Each row below is a small network's average activation on inputs in which a field has the value named, seen along a few directions.
Values that are neighbours, or in one group, have similar rows; names and order tell nothing.
In the rows, 500 means zero.
Strong random noise was added to every row along 11 fixed directions; ignore it. To show where, here is one row again and again, with new noise each time:
[452 376 620 411 485 475 499 517 530 553 677 403 551 310 405 622 495 412
 411 590 469 359 581 584 459]
[491 522 562 561 503 498 650 525 355 470 572 635 321 567 632 573 498 521
 418 507 635 483 645 456 391]
[523 563 634 574 545 467 555 554 444 516 674 548 399 303 526 544 533 512
 306 426 344 503 607 441 532]
[446 455 415 497 429 439 555 447 362 530 645 541 408 764 539 395 551 457
 631 548 617 507 430 439 326]
[510 515 528 527 544 563 486 488 553 501 396 647 715 588 612 454 409 647
 466 401 545 523 520 422 401]
[514 464 535 571 462 497 691 604 407 472 526 586 348 399 653 619 440 515
 348 481 545 542 638 416 445]
[451 572 358 505 570 528 525 444 474 580 338 546 391 743 459 281 547 452
 538 486 505 540 512 439 615]
[431 324 435 610 471 426 561 541 528 556 368 445 373 500 469 579 540 416
 521 536 496 580 511 479 474]
[581 541 532 605 477 444 433 507 435 624 378 515 587 449 715 382 563 471
 362 390 285 732 494 383 589]
[576 543 462 427 400 492 549 560 363 544 514 468 498 412 688 416 445 431
 413 508 432 611 485 416 560]
[423 448 466 528 520 449 598 556 493 520 538 491 288 494 363 500 499 476
 544 524 506 449 501 453 465]
[466 595 408 460 547 553 522 460 359 389 557 528 447 591 529 515 470 511
 462 535 526 544 608 574 565]
[495 501 495 584 493 417 482 557 507 479 582 494 418 428 434 493 499 548
 599 447 417 547 344 413 408]


Values of J:
j4: [432 255 430 612 453 420 540 513 629 598 317 435 562 544 458 515 579 472
 464 470 421 585 581 493 536]
j5: [609 686 565 346 547 673 472 535 712 467 471 504 539 281 411 503 356 495
 542 505 604 288 330 481 590]
j10: [606 557 564 533 485 438 348 522 576 562 142 389 446 418 496 475 563 443
 659 534 517 574 345 525 599]
j9: [496 528 678 445 466 429 541 500 298 536 767 539 455 487 568 491 526 517
 424 513 467 427 617 519 404]
j3: [501 514 626 502 544 429 356 516 416 480 418 512 761 506 571 472 458 725
 438 405 333 612 630 545 504]
j1: [539 543 339 499 503 605 453 423 601 437 478 494 582 591 505 490 522 461
 559 479 523 563 386 523 560]
j11: [567 481 410 517 384 505 445 409 499 529 563 504 699 648 633 358 580 498
 516 435 456 600 390 450 502]
j8: [536 617 604 438 526 464 427 554 410 538 470 476 472 367 527 472 462 522
 488 499 425 510 509 504 539]
j7: [573 520 429 655 468 508 482 460 595 456 471 518 445 530 564 508 648 439
 536 443 498 591 377 465 541]
j12: [685 510 493 582 370 591 544 413 642 468 683 452 374 356 626 688 717 186
 422 590 635 429 373 567 597]
j6: [484 484 592 624 515 368 388 526 306 548 266 482 476 546 627 551 486 584
 538 481 412 745 541 514 437]
j2: [566 419 394 622 381 419 465 458 638 511 529 336 331 511 422 510 754 285
 648 550 482 519 244 514 596]
The values of J form 3 separate groups.
List the group mates of j6, in the order listed.
Answer: j5, j1, j8
List the group mates of j11, in the order listed.
Answer: j4, j3, j2

Values of M:
m9: [476 533 608 465 513 413 501 486 520 681 633 437 366 389 336 378 591 397
 492 508 387 378 451 434 486]
m4: [628 551 455 552 365 514 698 498 370 558 591 569 230 605 754 380 659 307
 353 509 570 554 562 376 627]
m8: [458 476 495 468 541 495 432 462 503 419 613 409 543 415 385 582 564 481
 403 541 373 482 626 650 634]
m1: [639 600 608 546 413 454 389 447 395 489 711 564 610 557 761 471 586 471
 560 476 553 570 316 449 350]
m12: [493 561 355 626 517 491 501 492 570 350 511 436 296 463 360 610 592 481
 606 500 478 523 409 574 592]
m5: [388 310 281 445 481 567 649 565 573 459 408 444 480 519 414 603 375 453
 516 555 550 530 522 501 515]
m11: [427 588 547 500 620 480 423 415 488 570 571 472 339 611 303 419 619 430
 584 541 470 396 477 542 508]
m10: [566 663 588 430 564 503 484 640 489 481 145 530 376 376 472 392 340 649
 541 481 527 471 515 448 654]
m6: [496 371 450 482 462 543 571 554 579 543 366 388 395 393 486 599 503 339
 472 599 600 473 551 534 582]
m3: [529 490 478 572 456 455 437 437 446 519 427 542 529 668 616 480 591 487
 614 491 564 599 403 491 393]
m7: [570 578 657 570 572 564 387 377 621 565 531 594 593 538 513 554 590 466
 515 480 613 387 428 539 436]
m2: [518 550 594 411 473 424 372 463 296 593 423 415 627 496 650 422 516 445
 430 551 373 612 594 591 584]
The values of M form 3 separate groups.
List the group mates of m3, in the order listed.
Answer: m1, m6, m2
List the group mates of m5, in the order listed.
Answer: m9, m11, m7
